Each row below holds a small network's activations on one record, seen along a few directions.
Here are examples, each followed by its value of one field, Vit.
Records without Vit are marked missing.
Other fields move the rows too, some of them a lot.
In the rows, zero is written as 500.
Strong random noise was added to every row along 4 fixed directions; ignore it. To show where, here is one row again and again, with new noise each time:
[437 312 579 741 473 528 505 495 488 322 544 524 481 601 484 517 439 433
 405 565 484 596 449 497]
[554 532 418 401 456 445 469 451 475 518 427 523 394 481 492 430 545 498
 473 376 482 554 415 447]
[425 249 493 706 695 576 497 666 297 638 515 654 508 327 696 522 363 479
 578 532 481 215 546 505]
[539 487 477 503 412 498 470 433 545 431 407 460 434 573 446 477 484 463
 422 524 432 674 448 471]
[479 508 380 303 482 362 364 334 664 526 565 512 364 552 394 508 542 506
 459 366 478 472 451 472]
[429 327 497 618 568 487 463 515 460 485 571 585 455 486 539 516 448 471
 484 474 499 396 477 493]

[496 475 647 629 453 417 383 323 576 234 512 491 555 709 480 488 482 400
 393 471 453 782 460 619] | d10
[474 429 544 625 585 427 520 499 328 433 651 651 437 479 585 476 579 475
 478 311 600 352 423 512] | d23
[452 462 453 430 611 398 414 428 463 531 611 644 467 489 550 490 609 488
 545 334 489 372 442 516] | d27
[491 519 598 570 331 573 331 371 770 314 317 287 626 801 391 600 381 443
 411 806 271 879 593 579] | d25
[478 403 561 800 495 613 650 645 241 476 473 536 537 398 608 455 487 498
 494 581 562 451 526 509] | d16
[505 518 435 366 652 429 381 439 510 633 538 560 500 463 607 547 538 492
 575 405 443 321 555 558] | d15
[374 395 509 445 604 388 230 324 724 440 571 499 544 607 478 596 365 408
 511 473 387 453 616 606] | d4
[536 458 560 605 502 496 420 492 408 436 348 504 551 492 589 442 444 411
 491 469 411 633 491 537] | d11
[420 349 479 594 619 469 422 477 527 558 639 557 482 507 556 607 446 475
 492 557 464 256 578 566] | d3
[527 528 441 455 550 391 459 499 336 478 576 561 497 458 617 412 638 480
 597 185 612 458 424 478] | d14
[444 418 496 458 770 429 376 528 401 689 608 606 568 398 649 556 460 471
 565 378 465 199 580 546] | d13
[600 448 569 643 601 680 463 572 388 633 224 419 647 486 704 538 256 418
 520 813 310 606 675 634] | d20
[509 454 583 652 444 584 454 518 538 443 415 416 553 571 481 516 380 448
 393 682 395 589 512 490] | d19
[517 483 588 636 377 462 446 382 540 253 481 437 577 671 460 522 460 421
 456 542 437 771 490 513] | d18
[386 424 493 454 515 339 354 311 646 347 734 503 430 699 423 576 505 462
 440 336 569 470 476 520] | d9
[548 460 597 707 557 542 598 667 194 407 457 570 565 512 670 402 555 488
 478 369 564 544 429 530] | d13
[570 676 447 306 341 334 460 303 580 358 492 409 458 658 405 430 661 541
 451 327 526 740 359 452] | d25
[432 385 544 653 633 478 461 543 383 487 571 643 494 452 603 490 489 454
 504 420 485 341 493 570] | d23
[405 412 576 535 654 444 307 385 608 468 680 518 613 610 485 622 436 448
 503 514 447 392 589 593] | d21
[486 565 525 424 447 497 475 485 574 438 496 442 553 571 410 492 519 479
 473 500 514 591 507 447] | missing
[613 641 415 365 393 414 527 416 481 490 481 457 390 559 449 427 620 548
 412 415 526 585 398 479] | d3
[623 526 546 661 435 639 593 567 299 501 270 472 579 466 593 484 480 480
 504 682 405 686 520 494] | d1
[562 569 416 348 518 423 471 490 433 619 418 538 467 439 595 430 578 543
 537 361 464 471 422 425] | d6
[497 328 529 703 801 651 535 742 205 746 457 622 638 300 824 555 344 512
 648 649 442 180 631 587] | d15
[446 556 462 356 505 386 335 327 687 545 526 471 522 544 424 571 521 521
 458 524 386 477 544 549] | d1
[610 602 497 459 575 488 519 546 262 566 391 574 552 423 701 396 554 525
 586 347 514 508 459 543] | d21
[653 589 510 502 471 674 467 518 499 606 201 321 632 524 511 556 385 473
 473 828 266 691 608 515] | d27
[485 504 548 500 548 439 428 543 360 470 491 561 564 492 646 409 537 518
 549 305 520 460 467 510] | d14
[437 383 483 518 623 432 468 498 459 528 657 551 516 517 598 529 498 533
 529 410 553 311 485 486] | d26
[445 480 407 400 668 469 315 431 639 722 515 492 501 489 496 598 364 479
 537 621 378 321 623 621] | d23
[461 413 615 654 466 380 431 414 484 251 587 547 521 589 500 452 498 457
 460 378 545 629 433 538] | d28
[520 494 438 501 426 428 562 498 420 436 544 518 390 541 513 391 589 534
 451 373 631 493 376 455] | d19
[437 475 492 466 539 394 339 325 637 462 606 511 528 587 476 592 508 488
 529 489 438 461 570 586] | d7
[596 570 560 560 346 664 484 485 551 436 162 266 589 590 534 510 311 425
 413 802 282 841 649 530] | d5
[375 352 501 634 614 607 331 453 696 604 530 452 599 559 502 682 242 496
 536 906 352 434 712 658] | d2
[651 678 392 302 487 507 459 546 306 675 170 532 549 340 685 355 557 512
 630 354 371 574 468 458] | d25
[504 593 485 402 459 376 421 335 594 394 503 523 407 574 394 435 592 491
 419 311 510 612 439 537] | d17
[601 607 449 472 482 428 573 577 201 512 405 648 410 372 639 300 684 506
 499 190 547 475 328 459] | d3
[538 500 539 614 485 540 507 479 408 477 436 521 532 478 543 496 488 490
 508 563 470 577 543 523] | d2
[418 362 479 670 542 567 477 538 442 552 533 541 546 447 559 562 391 488
 541 586 475 447 511 516] | d22
[468 506 556 508 414 498 355 373 657 387 466 354 589 654 458 559 413 483
 489 617 369 643 603 557] | d18
[610 557 543 557 445 514 467 522 351 430 243 495 553 445 600 379 468 456
 540 436 414 711 485 519] | d28
[347 263 585 690 677 482 382 484 491 442 669 541 591 544 614 594 301 423
 534 566 507 333 621 595] | d4
[668 727 456 370 502 420 507 507 194 572 254 539 486 364 689 302 641 475
 568 161 522 598 436 507] | d10
[483 492 534 500 568 438 378 387 550 439 533 522 563 596 567 548 502 443
 526 456 438 520 548 599] | d21
[545 506 598 656 372 551 515 445 506 344 388 441 566 632 456 499 495 468
 407 698 396 812 475 533] | d1
[361 368 581 559 679 463 251 441 585 513 592 518 607 523 560 591 313 407
 539 539 408 337 635 575] | d4
[406 389 404 393 588 490 298 348 829 647 561 382 530 608 446 732 351 492
 516 742 309 361 689 538] | d6
[610 631 391 332 361 421 543 432 488 518 452 438 365 525 448 404 598 570
 427 386 563 578 397 415] | d19
[353 379 421 336 660 308 230 283 750 514 715 581 420 552 422 618 431 478
 524 360 482 266 564 560] | d5
[477 459 539 527 596 356 363 461 358 442 560 635 569 478 670 434 511 457
 579 238 503 447 440 553] | d8
[645 706 446 324 405 465 500 478 378 563 395 482 428 405 499 364 574 565
 508 316 539 548 439 411] | d24
[565 619 539 433 384 384 356 340 499 295 378 481 551 639 513 396 572 415
 479 287 405 820 407 535] | d8
[592 483 500 598 464 666 484 566 460 645 190 412 618 431 604 527 306 498
 537 832 285 636 620 510] | d22
[435 391 518 560 555 429 345 379 628 380 637 504 553 674 470 563 453 441
 514 521 479 570 523 555] | d14
[479 488 449 444 627 399 397 450 398 536 566 674 504 405 591 465 579 516
 605 290 499 368 470 546] | d7
[531 520 499 624 477 535 603 636 247 546 466 561 470 390 552 382 569 559
 510 443 604 445 467 475] | d16
[627 644 499 412 399 440 384 359 494 413 319 408 562 604 533 472 487 420
 508 446 371 787 500 519] | d8
[330 329 466 523 630 399 357 394 637 517 732 565 467 492 495 612 410 505
 541 458 530 218 613 560] | d24
[583 481 630 691 413 490 501 492 352 303 349 478 551 555 579 394 479 409
 423 481 469 804 405 514] | d11
[582 580 524 458 547 470 451 541 320 540 380 531 524 474 634 365 540 489
 494 323 499 520 490 549] | d20
[430 315 511 653 655 487 390 545 388 495 552 636 606 411 645 525 387 453
 624 462 444 362 546 556] | d18
[457 533 429 313 603 380 293 302 711 581 603 460 503 630 421 617 494 442
 484 410 414 467 539 583] | d13
[408 463 493 528 411 373 446 341 630 361 648 446 476 646 363 550 574 507
 428 418 549 540 466 487] | d22
[432 365 660 701 534 493 403 397 569 317 584 453 594 664 537 595 388 394
 378 608 420 584 593 622] | d20
[447 360 602 671 573 481 446 542 358 379 477 596 552 518 656 438 452 404
 492 373 493 514 475 528] | d9
[513 407 556 718 449 636 713 626 383 459 496 510 474 404 507 485 483 518
 476 616 584 502 498 461] | missing
[355 218 709 907 515 545 689 653 315 267 735 658 559 499 541 505 536 490
 465 534 668 427 372 487] | missing
[517 481 634 679 408 559 498 503 492 304 428 411 587 639 478 489 491 447
 377 608 421 734 411 453] | d6
[501 549 439 310 568 312 281 291 590 506 634 603 423 593 493 508 590 490
 538 204 564 417 505 582] | d10
[504 557 496 405 485 430 383 438 519 450 511 505 510 567 509 452 590 474
 478 314 485 517 431 458] | d26
[379 446 513 446 590 435 271 277 825 445 561 477 521 653 387 633 379 458
 474 585 366 494 656 641] | d12
[471 528 506 488 614 532 375 481 527 584 352 498 557 448 598 537 387 470
 549 546 361 454 672 595] | d12
[578 555 586 593 337 465 520 416 447 272 424 412 510 625 472 408 509 466
 435 483 525 825 436 498] | d28
[397 376 552 614 623 424 444 455 494 457 660 621 472 497 518 508 467 496
 468 422 558 366 509 577] | d17
[586 563 394 301 609 513 362 509 480 777 253 500 504 334 656 494 334 512
 610 542 353 389 638 527] | d5
[473 431 560 548 438 378 344 285 654 245 553 453 483 694 371 518 500 391
 389 451 451 759 433 544] | d11
[617 645 469 355 442 364 521 457 307 434 435 529 420 494 598 303 641 503
 478 157 619 620 336 432] | d9
[597 549 461 519 426 675 479 460 583 648 230 345 556 487 459 591 324 479
 481 913 283 675 693 533] | d16
[496 457 561 666 584 581 550 589 291 459 434 589 527 472 673 416 452 502
 548 482 558 509 511 567] | d12
[510 587 453 391 550 472 353 444 503 611 381 513 549 427 610 514 494 524
 597 461 370 437 598 583] | d7
[612 458 615 751 440 653 620 630 248 374 257 449 614 525 708 429 457 414
 481 597 414 756 468 469] | d26
[389 347 527 621 648 581 398 575 481 648 528 515 588 413 564 558 316 492
 577 622 447 240 677 532] | d24
[633 643 453 409 520 517 509 568 350 579 327 480 520 479 589 429 577 538
 525 426 465 564 485 522] | d15
[577 560 501 505 447 494 518 453 440 446 408 481 507 552 547 474 589 482
 473 488 452 618 454 503] | d27
[511 512 518 537 543 492 523 512 362 519 574 571 459 413 566 447 520 541
 476 383 573 366 514 508] | d17
[490 381 582 743 534 633 461 505 482 421 389 499 598 515 527 552 369 448
 496 756 359 659 599 592] | d2

Which value of Vit does each new row have?
[583 629 469 358 430 424 340 341 596 475 431 415 470 580 425 480 475 498
 506 484 471 695 486 510] | d28
[476 596 320 177 566 286 382 336 570 678 704 571 384 448 437 510 659 629
 557 273 587 239 463 493] | d1
[572 545 451 553 516 579 515 534 371 562 364 516 521 406 592 445 475 506
 561 579 480 607 511 548] | d2
[494 513 445 445 435 406 441 373 563 472 552 488 461 535 457 511 561 520
 488 416 505 502 471 471] | d22
[411 236 669 897 576 640 537 607 369 369 523 509 605 548 643 561 261 426
 470 741 494 483 600 559] | d5
[689 601 478 528 458 666 599 602 326 624 164 397 581 452 632 464 446 524
 519 743 357 674 537 508] | d27
[530 526 477 482 430 426 566 453 466 398 553 460 446 591 475 457 622 559
 435 398 575 580 362 413] | d6
[491 550 530 464 602 433 284 412 489 525 476 544 545 502 574 482 496 432
 543 344 441 435 539 590] | d10
[622 654 463 408 436 456 515 433 435 455 451 469 467 561 474 413 651 517
 463 411 528 692 348 473] | d27
[538 498 418 424 480 544 410 482 593 644 318 443 485 483 513 522 386 489
 488 621 339 508 586 507] | d19
[523 474 507 538 531 493 476 504 417 483 473 486 576 524 621 481 455 491
 554 489 479 533 517 519] | d14
[516 498 510 541 522 538 508 580 331 540 359 479 609 422 670 472 480 519
 562 492 433 480 539 501] | d25
[658 753 440 240 415 439 426 375 526 498 275 462 479 562 500 391 646 466
 477 363 363 770 428 515] | d15
[576 640 385 290 475 387 411 378 545 556 487 509 348 535 484 485 623 519
 503 337 504 517 479 516] | d23
[460 467 583 595 406 473 377 277 731 291 546 402 575 760 359 635 446 439
 417 696 375 742 576 584] | d7
[596 572 388 377 466 541 403 442 603 614 379 413 425 572 448 554 467 502
 490 703 366 583 586 522] | d3
[568 606 435 352 461 471 463 483 497 571 367 452 508 449 591 475 533 543
 477 460 400 516 478 458] | d6
[506 528 571 484 511 356 355 409 439 391 585 524 551 585 550 478 524 491
 508 271 507 547 457 527] | d8
[422 448 615 613 442 440 374 381 610 291 532 448 602 625 521 551 423 451
 456 541 393 641 533 566] | d18
[541 449 555 603 519 560 515 594 307 479 338 557 586 475 695 408 494 435
 524 444 414 588 460 474] | d26
[386 406 429 439 577 463 350 431 645 638 648 487 516 475 483 618 430 577
 550 555 464 190 629 529] | d22
[471 396 675 787 533 486 538 495 328 234 591 607 594 619 611 482 541 415
 469 408 555 602 431 557] | d21
[604 611 466 350 453 495 430 427 546 556 308 356 563 538 534 525 464 483
 465 550 329 674 557 461] | d26
[611 657 419 267 477 549 275 418 635 664 142 327 537 546 520 488 371 420
 529 612 276 713 616 539] | d9
[561 429 491 618 651 561 524 658 167 591 332 586 551 340 798 395 414 429
 610 423 520 470 473 518] | d9
[470 438 635 677 482 483 458 461 441 300 561 465 613 613 491 525 504 455
 453 490 487 625 441 470] | d25
[555 490 559 566 582 554 462 533 431 536 377 524 593 512 636 505 447 451
 519 609 359 576 539 575] | d15
[626 675 483 295 400 360 377 243 634 366 474 411 426 728 383 432 618 455
 399 357 511 791 411 548] | d20
[535 538 473 544 499 461 517 483 370 449 505 567 456 455 531 408 584 524
 523 413 587 599 425 521] | d2
